These are the activations of a small neural network, seen along a few directions. Each row is one input.
Each table varies a few parts of the input and shows all the possible inputs, shuffled.
A made-up example of a description, with smaller parts first: values(2) and (point or line(11) or (ring(5) and line(6))).
Shared parts are said once, and a part with two or three values counts as separate values.
In the rows, zero is written as 128.

Other details of the inputs vary at random and push rows far along three fixed directions, the same in every table; ignore that.

Table:
r1: [122 139 138 107 125 127 136 111 114 122 138]
r2: [141 108 140 104 105 103 146 110 102 143 120]
r3: [122 136 139 115 115 136 138 123 106 121 138]
r4: [131 135 153 122 133 135 127 160 189 161 125]
r5: [116  87  61 175 160  94 102  96  71 133  86]
r6: [122 131 140 108 113 132 131 137 135 122 146]
r7: [135 125 157 128 126 134 119 171 188 148 132]
r8: [134 152 119  96  92 128 131  73  71  80 134]
r9: [190  85 189 119 115 128 181  93 109 179 136]
r10: [129 136 139 123 118 124 141 125 110 109 144]
r11: [146 136 161 125 132 140 140 154 178 166 130]
r12: [123 101  85 189 169 131  95  84  86 101 100]
r13: [ 83 182 110  98  99 111 109 222 199 140 116]
r14: [ 82 177  92  82  90 101 116 177 128  84 136]
r15: [173 110 194 131 128 152 168 105 116 148 158]
r16: [118  83  58 176 160  91 106  94  78 125  89]
r17: [134 132 118 141 124 137 124  98  90 110 120]
r18: [118 123 123 131 149 126 117 145 161 142 134]
r19: [ 89 178  94  96  97  98 101 186 146  87 120]
r20: [174  86 225 136 145 165 164 145 190 192 157]
r21: [123  93  90 197 184 142  99 132 162 152  99]
r22: [ 91 199  93  89  91  96 114 167 130  97 121]
r23: [145 154 140 110  95 128 141  78  55  83 135]
r24: [127 138 136 119 115 133 141 124 106 120 142]
r25: [ 95 180  99  79 101  98 125 162 130  93 140]
r26: [127 145 134  91  98 133 146  66  54  88 144]
r27: [ 78 160 129  95 105 115 115 218 195 140 132]
r28: [129 139 128 118 116 129 148 118 115 117 144]
r29: [174  94 201 143 140 162 173 155 197 189 160]
r30: [104  91 100 190 185 137  76 141 157 144  90]
r31: [131 136 123 127 115 139 126  86  76 102 119]
r32: [126 135 120 143 134 135 121 148 155 146 119]
r33: [149 159 127 106 100 123 150  68  67  84 137]
r34: [182  96 205 121 126 157 166  88 120 142 165]
r35: [114  96  85 185 189 132  79 132 166 148  97]
r36: [149 124 150 126 129 143 139 162 190 157 135]
r37: [140 142 142 117 125 129 149 110 107 128 145]
r38: [185  80 177 113 113 122 168  95 121 166 140]
r39: [ 96 167 123  94  94 114 108 210 199 129 128]
r40: [108  83  91 190 195 132  87 153 157 140 109]
r41: [122 133 119 121 124 135 135  86  72 108 132]
r42: [132 128 111 118 125 132 136  87  80  96 139]
r43: [137 126 157 130 134 142 148 167 179 171 145]
r44: [145 141 146 119 103 136 147 125 130 119 137]
r45: [106 188  99  80  91 100 120 155 131  88 129]
r46: [126 127 137 133 148 133 132 138 145 152 132]
r47: [116  89  83 191 184 140  84 145 163 141  96]
r48: [121  77  57 167 163  95 100  95  80 121  89]
r49: [ 76 179  92  78  89 101 111 168 132  92 137]
r50: [112  85 104 189 181 148  86 131 158 152  93]
r51: [143 140 155 118 111 136 136 111 104 116 130]
r52: [123 137 145 117 119 129 134 126 103 117 138]
r53: [186 109 190 128 134 152 183  86 126 152 164]
r54: [114 102  84 171 165 142  92  70  85 111  95]
Each input here is: ring(6) and (point or (values(2) and line(4))).
The inputs of r36 and r54 match in every part but the ring(6) part. If r45 is changed in the same way as r36 into r54, which row does it become?
Answer: r4
Change only the line(4) part in r31. List by row number the other rows that result.
Answer: r11, r13, r51
Change only the ring(6) part in r49. List by row number the other rows that result.
Answer: r26, r28, r41, r42, r43
List by row number the other rows that have the ring(6) part in common with r23.
Answer: r5, r15, r17, r22, r24, r32, r37, r43

Table:
r55: [ 96 157  83 112 139 114  88 150 145 112  91]
r56: [127 100 125 163 169 151 143 126 158 167 138]
r57: [151 113 141 145 162 146 114 136 189 171 119]
r58: [158 136 151  87  84  83 188 139 140 153 148]
r59: [ 81 153 105 138 118 107  88 154 154 109  96]
r60: [157 162 169 100  85 125 171 146 134 108 152]
r61: [130 146 170  82  84 143 158 134 123 141 154]
r62: [165 133 158  91  88  87 192 135 116 152 142]
r63: [111 137  73 117 123 113  93  96  69  52 100]
r64: [140 105 150 165 174 136 138 115 128 144 134]
r65: [157  70 122 139 154 100 130 141 172 186 114]
r66: [107 146  68 134 109 122  96 105  52  72 107]
r67: [ 99 163  92 130 128 102  90 163 169 111 121]
r68: [149 147 172  94  69 141 154 155 149 133 145]
r69: [ 78 136  99 122 113 119 102 175 136 118 124]
r70: [ 96 123  69 118  93  69 103  97  42 100  92]
r71: [117 145 171  84  81 142 163 135 143 142 149]
r72: [ 97 169  85 135 137 112  96 157 123 118  97]
r73: [ 89 142  89 127 129 117 112 175 117 111 125]
r74: [119 152 192  84  85 123 152 141 149 128 151]
r75: [137 138 154  68 105 143 157 123 123 127 146]
r76: [153 172 166  85  91 129 153 132 165 139 155]
r77: [ 95 159 111 130 115 108  88 165 146 113 105]
r78: [ 78 158  91 122 134 117 124 190 158 137 126]
r79: [ 82 159  88 116 137 107  99 149 147 122 133]
r80: [171  99 138 180 170 148 124  57  67 119 112]
r81: [ 79 159 101 119 135 111  92 176 136 134 117]
r82: [ 76 145  71 133 130 110 114 158 129 100 131]
r83: [165 146 169  84  85 130 149 135 148 110 155]
r84: [132 100 133 145 177 143 113 119 158 163 129]
r85: [152 112 133 162 156 157 134 142 152 170 115]
r86: [162  99 153 145 164 146 119 112 154 141 111]
r87: [ 86 148  99 111 140 102  87 169 158 113 127]
r88: [157  63 126 167 177 150 117  51  80 111 136]
r89: [131 109 140 160 179 143 124 135 137 168 123]
r90: [109 133  61 119 111  66 118 109  35  97  95]
r91: [152  73 116 169 163 156 132  48  80 120 147]
r92: [137 155 172  88  68 146 164 125 145 136 137]
r93: [147 165 178  89  82 135 148 125 133 137 136]
r94: [138 122 174  82  60  92 169 137 139 160 129]
r95: [118  82 158 163 149 142 123 145 171 154 128]
r96: [ 85 158 100 129 114 117  99 123 126 111  95]
r97: [159  72 138 153 141 108 134 133 125 188 110]
r98: [140 151 165  91 106 120 147 117 132 117 169]
r99: [144 132 166  67  95 140 161 140 134 120 155]
r100: [161 126 145  85  87  85 169 131 145 155 151]
r101: [170 116 138  61  85  91 169  67  53 106 125]
r102: [146 101 136 161 141 161 124 108 134 160 113]
r103: [155 100 130 161 145 151 129 135 179 155 137]
r104: [ 93 132  98 137 134 113  91  80  49  79 114]
r105: [126 109 132 164 178 140 134 115 151 161 133]
r106: [136  89 142 168 134 157 128 123 160 151 112]
r107: [176 143 158 109  91 136 161  67  39  75 144]
r108: [138 102 162 155 164 140 116 147 150 164 133]
r109: [135  89 145 156 154 152 124 166 160 170 136]
r110: [145 123 137 166 163 143 136 122 171 164 122]
r111: [ 93 180  88 129 129 107 112 160 139 116 106]
r112: [134 157 168  98 109 119 162 126 132 117 163]
r113: [135  85 144 166 164 142 113 147 139 150 133]
r114: [150  87 123 167 172 162 139  60  57 136 127]
r115: [153 162 166  88  80 145 155 153 142 147 144]
r116: [101 149  76 140 125 119 103 171 123 106 105]
r117: [169 154 158 113 101 130 166  43  61  81 149]
r118: [134  95 133 138 163 153 124 144 179 174 137]
r119: [136  97 145 133 176 147 123 119 152 160 120]
r120: [ 70 133  94 123 108 119 109 139 114  99 118]
r121: [151 167 154  94  86 139 176 127 144 131 153]
r122: [140 149 177  96  99 123 173 164 144 123 166]
r123: [130 101 134 155 157 146 117  57  68 131 120]
r124: [ 85 131  74 117 132 116  94 162 140 106 127]
r125: [107 151  56 115 119 123  96  83  71  76 108]
r126: [120 133  84 147 123 119  93  93  49  69 108]
r127: [157 128 167 112  77 140 156  47  59  77 137]
r128: [101 156  91 133 115 117 123 183 175 120 125]
r129: [154 152 159  69  90 146 157 139 152 133 135]
r130: [148 102 124 178 159 150 138 140 155 151 119]
r131: [137  76 140 148 173 143 117 138 156 140 125]
r132: [ 88 143  66 133 128 114 121 105  51  70 125]
r133: [148  84 114 163 167 159 133  41  79 132 142]
r134: [136 101 153 167 181 137 121 155 156 165 127]
r135: [ 77 131  97 134 125 108  88 164 123 102 119]
r136: [147  89 130 166 163 141 129  81  61 108 132]
r137: [ 94 158  64 130 124 119  97 148 150 117 117]
r138: [142 143 171  87  93 124 157 151 159 123 179]
r139: [143 112 120 172 162 153 139 131 154 163 115]
r140: [171  72 119 159 160 165 127  52  82 113 109]
r141: [102 144  79 119 118 118  94 174 165 111 116]
r142: [ 96 170  99 125 124 114  90 178 151 134 103]
r143: [107 155  94 120 130 106  86 148 148 101 112]
r144: [137 147 171  96  98 122 170 150 148 118 172]
r145: [104 150  86 133 119 106  96 161 158  98 126]
r146: [ 93 145 102 136 110 110  89 181 153 109 107]
r147: [167  88 125 188 162 147 138  50  85 106 127]
r148: [125 150 163  86  87 133 156  49  53  96 142]
r149: [142 147 166  84  92 145 160 125 101 137 158]
r150: [136  93 153 139 176 139 116 143 172 155 123]
r151: [148 115 140 178 170 136 127 133 157 149 115]
r152: [151 107 154 170 162 143 108 155 172 168 115]
r153: [128 111 144 164 181 141 137 148 169 178 128]
The inputs of r58 and r97 match in every part but one. If r121 is changed in the same way as r58 into r97, which row does it become?
Answer: r115
The inputs of r144 and r113 match in every part but one. If r110 is changed in the same way as r144 into r113, which row does it become?
Answer: r142
What do these inputs look like to the network?
Answer: line(9) and (point or (values(2) and ring(5)))
List by row number the other rows that have the line(9) part in common with r101.
Answer: r55, r63, r75, r86, r99, r119, r129, r131, r140, r150
A walk changes only the line(9) part. It starts at r75 and steps to r118. List the rest of the walk in order.
Answer: r133, r56, r78, r114, r149, r61, r71
Change only the ring(5) part in r106. List by row number the other rows that result.
Answer: r59, r92, r96, r127
Change only the values(2) part in r109. List by row number the other rows that result.
Answer: r66
